[[9, -10, 15, 20, 20, -28, -3, 31, 42], [14, -6, 27, -13, -12, 4, -1, -5, 8], [-18, 11, -32, -2, -1, 19, 4, -16, -29], [-5, 6, -5, -10, -3, 10, 7, -1, -18], [12, -3, 27, -16, -11, 6, 3, 0, 4], [-1, -7, -10, 32, 23, -33, -8, 23, 29], [-11, 7, -20, -5, -7, 20, 0, -22, -22], [8, -6, 14, 5, 4, -12, -1, 12, 18], [-5, 3, -10, 1, 1, 4, 0, -4, -7], [-3, 3, 0, -1, 6, -5, 7, 17, -4], [26, -10, 55, -20, -13, 0, 2, 7, 25]]
The entry just right of the largest entry -> -20
The entry just left of the largest entry is -10
The smallest entry -> -33
The largest entry: 55
The centre entry: 23

X =
[[ 21  20   4  15 -59  24  16 -53   6  23  20  20]
 [-45 -36 -52 -58 -20  45  52 -24 -53  43  41  49]
 [ 47  30  48  38 -29 -16 -21 -42  42 -11 -20 -21]
 [-28 -10 -15 -53 -34  42  56 -31 -42  38  45  49]
 [ 53  36  37  53 -26 -32 -31 -23  50 -15 -13 -20]
 [-15 -18 -26  -5  68 -23  -6  62 -13 -17 -22 -27]]
Indices start at 1.
The entry just right of the smallest entry is 24
The entry at row 3, column 3: 48
What is the top-right entry?
A: 20
What is the entry in the bottom-right corner?
A: -27
The top-left entry: 21
The entry in row 3 and column 1: 47
What is the entry in row 2 and column 1?
A: -45
What is the entry just left of 56?
A: 42
What is the entry just left of the largest entry?
A: -5
The bottom-left entry is -15
The top entry of the column that holds the smallest entry -> -59
The entry directly below the smallest entry is -20
What is the entry just right of 52?
A: -24
The entry in row 1 and column 2 is 20
The entry at row 1, column 3 -> 4
What is the bottom entry of the column that holds the smallest entry?
A: 68
The entry directly below 6 -> -53
The entry in row 2 and column 3 is -52
The entry just right of -11 is -20
What is the entry directly above 41?
A: 20
The entry directly above 30 -> -36

-10,-8,11,20,-4,-7,8,2,5,-8,4,-2,-5,-1,3
-18,-29,4,-4,-11,-36,19,16,-12,-5,-39,25,-27,6,-31
-9,-14,2,-2,-5,-18,9,8,-6,-2,-19,12,-13,2,-15
-20,-33,5,-5,-12,-42,21,18,-13,-7,-44,29,-31,7,-36
2,15,-1,18,6,11,-7,9,-6,20,-24,11,-2,-19,0
-1,-1,0,0,-1,-1,1,1,-1,0,-2,1,-1,0,-1
-14,-8,41,7,-4,-9,4,10,9,13,7,4,-11,-2,6
-20,-13,61,11,-6,-13,5,15,14,20,12,6,-16,-3,9
1,5,0,6,2,4,-3,3,-2,7,-8,4,-1,-6,0
16,-8,17,6,11,-25,-12,-2,18,8,-20,-15,5,18,-10
-2,-2,7,1,0,-2,1,2,2,2,1,1,-2,0,0
3,0,0,-1,1,0,0,0,2,-1,2,-3,2,1,-1
-15,-12,17,31,-7,-12,13,3,7,-13,6,-3,-7,0,5
Counting starts at 1.
The entry at row 2, column 1? -18
The entry at row 1, column 3? 11
The entry just left of the largest entry -> -13
The maximum? 61
The entry just right of the centre entry? 9
The entry directly below the largest entry? 0
The entry in row 1 and column 1? -10
The entry in row 3 and column 1? -9
The centre entry is 10
The entry in row 1 and column 2? -8
The entry in the top-right corner is 3
The entry in row 2 and column 3? 4
The entry just left of the smallest entry? -7
The entry just right of the largest entry -> 11
The entry directly below the centre entry -> 15
The top entry of the column that holds the smallest entry: 4
The entry in the bottom-left corner: -15
The bottom-right entry: 5
The bottom entry of the column that holds the smallest entry? 6
The entry just right of -16? -3
The entry just left of the centre entry? 4
The entry in row 3 and column 3 -> 2
The entry directly above the largest entry? 41
The entry just right of -25? -12
The entry just right of the smallest entry? 29
The entry in row 3 and column 2 is -14
The bottom entry of the column that holds the largest entry is 17
The entry at row 2, column 2 -> -29
The entry directly above the smallest entry is -19

3,-30,30,54,15,26
6,-5,1,36,27,-1
22,-49,-7,5,-27,-12
-5,-38,-66,32,-24,-35
-11,-48,26,20,-37,32
-8,15,28,62,55,26
22,-5,39,26,36,15
The largest entry in the first row: 54
The smallest entry in the last row is -5
The first entry on the diagonal from the top-right corner? 26
The bottom-left entry -> 22
The entry directly above the smallest entry? -7
The bottom entry of the column that holds the largest entry: 26
The smallest entry in the first row: -30
The first entry in reading order is 3
The entry directly above -11? -5
The largest entry in the last row is 39
The last entry, reading row by row? 15
The 2nd-last entry, reading row by row? 36
The entry just left of the largest entry? 28
The entry just left of the smallest entry? -38
The entry directly below the smallest entry? 26

Questions about the table below.
1) What is the fourth entry in reading order?
2) What is the 3rd-last entry, reading row by row?
3) What is the top-left entry?
4) What is the entry in the bottom-right corner?
5) What is the smallest entry in the last column?
6) What is the largest entry in the last row?
7) What is the second entry on the main diagonal?
8) What is the first entry of the smallest entry's row?
[[ 41 -36  22  33  47  37 -23 -25 -12  43 -36]
 [ 30 -28  29  29  43  36 -33 -25 -11  43 -33]
 [ 33 -36  29  35  51  47 -34 -22 -14  39 -29]
 [ 64 -60  12  -5  67  44  -1   5   5  54 -63]
 [ 33 -32 -58 -49 -11 -28  51  50  57 -28 -42]
 [-13 -11  36  33  53  47  23  31  31  46  29]
 [  3 -24  18  -6  52  33  43  46  44  42  16]
 [ 40 -26 -58 -41 -21 -40  51  50  55 -34 -49]
 [ 60 -59  12  14  59  42  -7  -4  11  54 -56]
 [-13 -14  39  42  49  45  28  30  27  57  40]
 [ -6 -20  44  41  58  52  38  36  31  64  39]
 [-22 -20  41  40  50  45  35  39  37  50  24]
 [ 51 -52  14   6  57  42 -12  -7   5  56 -62]
 [ 41 -20 -52 -48 -16 -28  53  49  48 -20 -47]]
1) 33
2) 48
3) 41
4) -47
5) -63
6) 53
7) -28
8) 64

Questions about the grid below. Counting starts at 1.
1) Read off the entry at row 1, column 1.
2) Read off the entry at row 2, column 1.
3) Read off the entry in row 1 and column 3.
4) Read off the bottom entry of the column that holds the largest entry.
5) Read off the entry at row 2, column 3.
6) Read off the top entry of the column that holds the smallest entry.
7) Read off the bottom-right entry.
8) Read off the entry just left of 24.
[[ -8   2   8 -13 -16  23   4  24  39  19  14]
 [-10   3  40 -10 -63 -11 -28  41  25  27 -18]]
1) -8
2) -10
3) 8
4) 41
5) 40
6) -16
7) -18
8) 4
